These are the activations of a small neural network, seen along a few directions. Each row is one input.
In each table, some parts of the input vary, and every possible input appears once, in random order.
Descriptions start from the smaller parts, as in this example, which fits no table here: values(3) and (point or line(9) or (line(6) and ring(8))).
Shared parts are said once, and a part with two or three values counts as separate values.

Other details of the inputs shift rows strongly along two fixed directions, in all tables alike. That doesn't count.

Rows:
row 1: |  13 |  58 |  12 | -45 |  49 |  -2 |  13 | -45 |  33 |  10 | -35 |
row 2: | -11 | -63 | -14 |   2 |  56 |  31 |  16 | -45 | -27 |  50 |  38 |
row 3: |  -7 |  47 |  11 | -11 | -40 |  -3 |  -8 |  51 |  42 | -45 | -32 |
row 4: |  -1 | -40 | -11 |  60 | -47 |   8 |  -3 |  37 | -54 | -14 |  21 |
row 5: |   0 | -15 |  -9 |  25 | -37 |  20 |  30 |  53 | -63 | -33 |  32 |
row 6: |  -1 | -37 |   0 |  38 | -28 |  -1 |  12 |  53 | -62 | -34 |  25 |
row 7: |   0 | -57 |  14 | -23 |  68 |  20 |  22 | -30 | -37 |  34 |  55 |
row 8: |  27 |   7 |   3 |   0 | -61 |   2 | -28 |  39 |  53 | -17 | -53 |
row 9: | -10 | -60 |  -3 | -19 |  75 |  22 |  31 | -29 | -36 |  30 |  42 |
row 10: | -21 | -33 | -11 |  44 | -63 |  16 |  12 |  26 | -50 | -18 |  29 |
row 11: |  -5 |  19 |  12 | -35 | -23 |   3 | -60 |  66 |  46 | -35 | -10 |
row 12: | -10 | -28 |  -4 |  24 | -39 |  -8 |  35 |  61 | -43 | -19 |  46 |
row 13: |  27 |  46 |  -9 | -22 |  32 | -16 | -12 | -65 |  45 |  28 | -22 |
row 14: |  19 |  40 |   6 |   5 | -24 | -12 | -30 |  55 |  34 | -48 | -37 |
row 15: |  -1 | -60 |   3 |  -1 |  49 |  29 |   8 | -47 | -28 |  54 |  51 |
row 16: | -27 | -33 |  -7 |  44 | -63 |  17 |  19 |  33 | -45 | -10 |  27 |
row 17: |   7 |  35 |  12 | -46 |  43 | -37 |  -1 | -60 |  43 |   2 | -19 |
row 18: | -14 |   9 | -12 | -24 | -12 |   8 | -41 |  66 |  59 | -46 | -25 |
row 19: |  -1 |  26 |  -7 |  10 | -62 | -24 | -37 |  22 |  57 | -33 | -18 |
row 20: |   8 |  41 |   2 | -23 |  29 | -21 |  -3 | -61 |  54 |  37 | -23 |
row 21: |  11 |  48 | -12 |  12 | -56 |  10 | -31 |  30 |  41 | -33 | -33 |
row 22: | -11 | -32 |   9 |  38 | -27 |   1 |  25 |  67 | -54 | -19 |  24 |
row 23: | -19 | -24 |  -9 |  45 | -59 |  24 |  24 |  42 | -46 |  -4 |  27 |
row 24: | -28 | -53 | -28 |  26 | -33 |  33 | -19 |  57 | -42 |   2 |  37 |
row 25: |  12 |  35 |  -3 | -10 | -41 | -28 | -24 |  41 |  45 | -55 | -16 |
row 26: |   9 | -21 |   9 |   4 |  62 |   3 |  45 | -29 | -63 |  36 |  21 |
row 27: |  16 | -56 |   6 |  13 | -43 |  12 |  32 |  63 | -51 | -18 |  13 |
row 28: |  21 |  42 |   7 |  -9 |  44 |  -6 | -15 | -53 |  40 |  37 | -44 |
row 29: |  10 |  48 |  11 | -45 |  44 |  -9 |   1 | -60 |  28 |  -5 | -35 |
row 30: |  11 |  31 | -14 |  11 | -59 | -19 | -38 |  24 |  52 | -34 | -19 |
row 31: |  -9 |  37 |   9 | -12 | -45 | -11 | -19 |  36 |  38 | -59 | -31 |
row 32: |  -7 |  26 |  -4 |  10 | -62 | -24 | -29 |  28 |  62 | -24 | -20 |
row 33: |  -1 |  27 |  17 | -10 |  37 | -19 | -19 | -64 |  45 |  31 | -46 |
row 34: |  -6 |  30 |   8 | -11 | -43 | -33 | -15 |  45 |  54 | -45 | -17 |
row 35: |  22 |  50 |   6 | -45 |  50 | -24 |  10 | -42 |  43 |  16 | -19 |
row 36: |   5 |  27 |  13 | -10 |  37 | -20 | -26 | -71 |  40 |  23 | -44 |
row 37: |  14 | -25 |  -6 |  26 |  44 |  11 |  23 | -52 | -61 |  48 |  19 |
row 38: |  -5 | -30 |   6 |  25 |  41 |   6 |  31 | -48 | -52 |  57 |  17 |
row 39: |  10 |  44 |   0 | -23 |  26 |   0 | -14 | -77 |  35 |  16 | -38 |
row 40: | -18 | -51 |  -8 |  21 | -40 |  31 | -28 |  55 | -43 |   7 |  50 |
row 41: |  -1 |  25 |  16 |   2 | -32 | -25 | -33 |  44 |  39 | -53 | -38 |
row 42: |  -8 |  23 |   0 | -64 |  71 |   1 | -30 | -30 |  41 |  16 | -27 |
row 43: | -12 | -36 |  19 |   3 |  56 | -10 |  42 | -40 | -59 |  30 |  19 |
row 44: |  -8 |  43 |  21 | -46 |  42 | -14 |   9 | -56 |  37 |   4 | -37 |
row 45: |   8 | -22 | -15 |  25 | -36 |  -3 |  26 |  57 | -52 | -27 |  48 |
row 46: |  10 | -20 | -14 |  11 |  31 |   3 |  41 | -51 | -45 |  57 |  40 |
row 47: |   1 | -12 |  -8 |  11 |  30 |  25 |  44 | -54 | -56 |  51 |  25 |
row 48: | -20 | -56 | -24 |  -2 |  58 |  31 |  13 | -43 | -37 |  51 |  31 |
Description of these inputs: values(2) and (point or ring(5) or (values(3) and ring(6))).
The inputs of row 45 and row 13 match in every part but the values(2) part. If row 29 is changed in the same way as row 45 into row 13, which row does it become? -> row 39
A walk changes only the ring(6) part. It starts at row 23 and steps to row 47. List the rest of the walk in order. -> row 21, row 39, row 10, row 16
Which other rows does row 48 become when the values(2) part takes its other values? List them by row number. -> row 18
Which other rows does row 1 become when the values(3) part takes its other values? List them by row number. -> row 26, row 35
Which other rows does row 25 become when the values(2) part takes its other values? List them by row number. -> row 30

Rows:
row 49: |   4 |  12 |   6 | -19 |  -2 | -13 | -28 |  22 |  49 | -20 | -19 |
row 50: | -14 | -36 |  -7 |  13 |   3 |  17 |  27 | -15 | -54 |  18 |  36 |
row 51: |  -7 |  31 |   0 | -19 | -10 |  -3 | -22 |  14 |  42 | -23 | -20 |
row 52: | -10 | -38 | -13 |  19 |   2 |  12 |  20 | -16 | -48 |  26 |  44 |
row 53: | -13 | -47 |   3 |  19 |   9 |   7 |  25 | -11 | -54 |  17 |  27 |
row 54: |  -4 |   3 |  13 | -27 |  58 |  -9 |   5 | -51 |   6 |  22 | -11 |
row 55: |   2 |  23 |  -4 | -25 |  -8 |  -3 | -26 |  18 |  50 | -19 | -11 |
row 56: |  -6 | -21 |  -7 |  32 | -51 |  21 |  -6 |  62 | -22 | -24 |   7 |
row 57: |  14 |  21 |   6 | -12 |  42 | -13 |  15 | -64 |  -4 |  24 | -17 |
row 58: |   3 |  -1 |   7 | -14 |  46 | -11 |  -3 | -61 |  13 |  36 |  -8 |
row 59: |  -8 | -18 |  -7 |  24 | -41 |  18 |  -4 |  71 | -24 | -29 |  12 |
row 60: |  11 |  20 |   0 | -20 |  -1 |   4 | -29 |  26 |  46 | -14 | -22 |
row 61: |  10 |  40 |   1 |  -7 | -25 | -15 |  -7 |   7 |  40 | -16 | -26 |
row 62: |  -1 | -10 |  -1 |  32 | -53 |  -4 |   5 |  58 | -27 | -35 |  14 |
row 63: |  10 |  20 |  12 | -23 |  45 | -12 |  19 | -57 |   1 |  26 | -10 |
row 64: |  -1 | -40 | -10 |  24 |   9 |  19 |  17 |  -8 | -52 |  30 |  33 |
row 65: |  10 |  40 |   1 |   3 | -24 | -16 |  -9 |   3 |  39 | -18 | -30 |
What do these inputs look like to the network? -> ring(5) or (values(3) and line(4))
A walk changes only the ring(5) part. It starts at row 63 and steps to row 61. List the rest of the walk in order. -> row 65, row 57, row 62
Which other rows does row 53 become when the values(3) part takes its other values? List them by row number. -> row 50, row 56

Rows:
row 66: |   8 |  36 |  16 | -16 | -11 | -20 |  -8 |   6 |  35 | -21 | -30 |
row 67: |   3 |  13 |   5 | -14 |  -3 | -11 | -33 |   7 |  50 | -12 | -22 |
row 68: |   6 |  -9 |  -9 |  32 | -48 |  -2 |   4 |  48 | -22 | -24 |  18 |
row 69: |  -1 | -37 |   0 |  23 |  11 |  -4 |  33 | -26 | -56 |  22 |  34 |
row 70: |  -4 | -17 |  -3 |  37 | -48 |  -6 |   0 |  44 | -24 | -26 |   9 |
row 71: |  -4 | -27 |  -4 |   7 |  16 |   7 |  47 | -21 | -64 |   9 |  31 |
row 72: |   5 |  45 |  -1 |  -7 | -12 |  -9 | -17 |   1 |  35 | -15 | -26 |
row 73: | -13 | -31 |  -5 |  25 | -41 |  16 |  -9 |  54 | -14 | -17 |  10 |
row 74: |   8 |  23 |  -1 | -17 |  -5 |   7 | -27 |  12 |  48 |  -5 | -24 |
row 75: |   0 | -30 |   0 |  25 |  19 |   2 |  31 | -21 | -65 |  19 |  27 |
row 76: |  -2 |  34 |   3 |  -6 | -19 | -16 | -16 |  -6 |  43 | -14 | -24 |
row 77: |  12 |   3 |   1 | -29 |  64 |  -1 |   1 | -55 |   9 |  35 |   0 |
row 78: |   4 | -28 |  -6 |  19 |   9 |  13 |  40 | -22 | -58 |  29 |  31 |
row 79: |   5 |  18 |  -1 | -17 | -10 |   3 | -27 |   8 |  52 |  -4 | -23 |
row 80: |   2 |  23 |   8 | -29 |   1 |  -3 | -23 |  15 |  39 | -25 | -25 |
row 81: | -16 | -40 |  -5 |   9 |  28 |  17 |  20 | -12 | -56 |  22 |  38 |
row 82: | -12 |  -6 |  -6 |  34 | -47 |   3 |   3 |  45 | -26 | -27 |  13 |
row 83: |  -4 |  35 |   4 |  -4 | -15 | -15 | -18 |  -4 |  38 | -16 | -30 |
row 84: | -10 | -18 | -13 |  16 | -39 |  14 |  -6 |  56 | -13 | -21 |  28 |
row 85: |   4 |   4 |  13 | -36 |  70 |  -8 |  20 | -44 |  11 |  33 |  -7 |
row 86: | -21 | -26 |  -7 |  21 | -39 |   9 | -11 |  53 | -14 | -24 |  20 |
row 87: |  -6 | -28 |  -8 |  15 |   6 |   3 |  38 | -27 | -55 |  24 |  42 |
row 88: |  11 |  33 |   1 |  -5 | -22 |  -8 | -13 |  -3 |  44 |  -6 | -30 |
row 89: |   1 |  21 |   4 | -12 |  -1 |   7 | -31 |  11 |  43 |  -9 | -34 |
row 90: |  -2 |  23 |  -3 | -21 |  -8 |  -4 | -28 |   7 |  52 | -10 | -13 |
row 91: |   7 |  10 |   9 | -15 |  41 |  -6 |  16 | -74 |   6 |  39 | -15 |
row 92: |  12 |  40 |   2 |  -4 | -14 |  -3 | -16 |   2 |  35 |  -9 | -36 |
row 93: |  -4 | -11 |  -3 |  37 | -49 |  10 |   4 |  46 | -26 | -21 |   3 |
row 94: | -18 | -47 |  -5 |   7 |  20 |  12 |  22 | -18 | -47 |  25 |  44 |
row 95: |   1 |  -5 |   7 | -27 |  54 |   5 |   2 | -62 |  14 |  41 |  -9 |
row 96: |   0 |  11 |   0 | -32 |  63 |   5 |   1 | -56 |   5 |  34 |  -1 |
row 97: |   1 |   4 |   4 | -42 |  64 |   4 |  12 | -54 |   5 |  20 |  -5 |
row 98: |  15 |  13 |   4 | -18 |  46 | -16 |  14 | -70 |   5 |  34 |  -5 |
row 99: |  -9 | -26 |   5 |   9 | -34 |   5 |   0 |  62 | -18 | -28 |  20 |
row 100: |  -2 |  -9 |   3 |  26 | -42 |  -8 |  24 |  59 | -20 | -26 |  12 |
row 101: |   4 |  -7 |  -8 |  34 | -44 |   0 |   1 |  49 | -27 | -25 |  13 |
row 102: |  10 |  24 |   0 | -15 |   5 |  -4 | -34 |  15 |  41 | -13 | -23 |
row 103: |  -7 | -16 |  -3 |  36 | -54 |   5 |   4 |  43 | -22 | -20 |   3 |
row 104: |   7 |  25 |   0 | -15 |  -2 |   8 | -30 |  13 |  43 |  -7 | -29 |
row 105: |  -4 | -22 |  -9 |  15 |  11 |   7 |  39 | -23 | -59 |  23 |  41 |
row 106: |   1 |  15 |   5 | -12 |   1 | -10 | -35 |   9 |  45 | -14 | -27 |
row 107: |   8 |  38 |   9 | -17 | -11 | -14 | -10 |   3 |  32 | -27 | -32 |
row 108: |   5 |   1 |   7 | -24 |  68 |  -2 |  -4 | -56 |   4 |  32 |  -9 |
row 109: |  -1 | -48 |  -7 |   7 |  23 |   8 |  21 | -13 | -48 |  26 |  44 |
What do these inputs look like to the network? -> values(2) and (line(4) or (values(3) and ring(6)))
The inputs of row 95 and row 91 match in every part but the values(2) part. If row 86 is changed in the same way as row 95 into row 91, which row does it become? -> row 83
Which other rows does row 100 become when the line(4) part takes its other values? List them by row number. -> row 66, row 71, row 107
Which other rows does row 81 become when the ring(6) part takes its other values? List them by row number. -> row 84, row 86, row 90, row 94, row 96
Which other rows does row 76 become when the values(3) part takes its other values? List them by row number. -> row 69, row 91
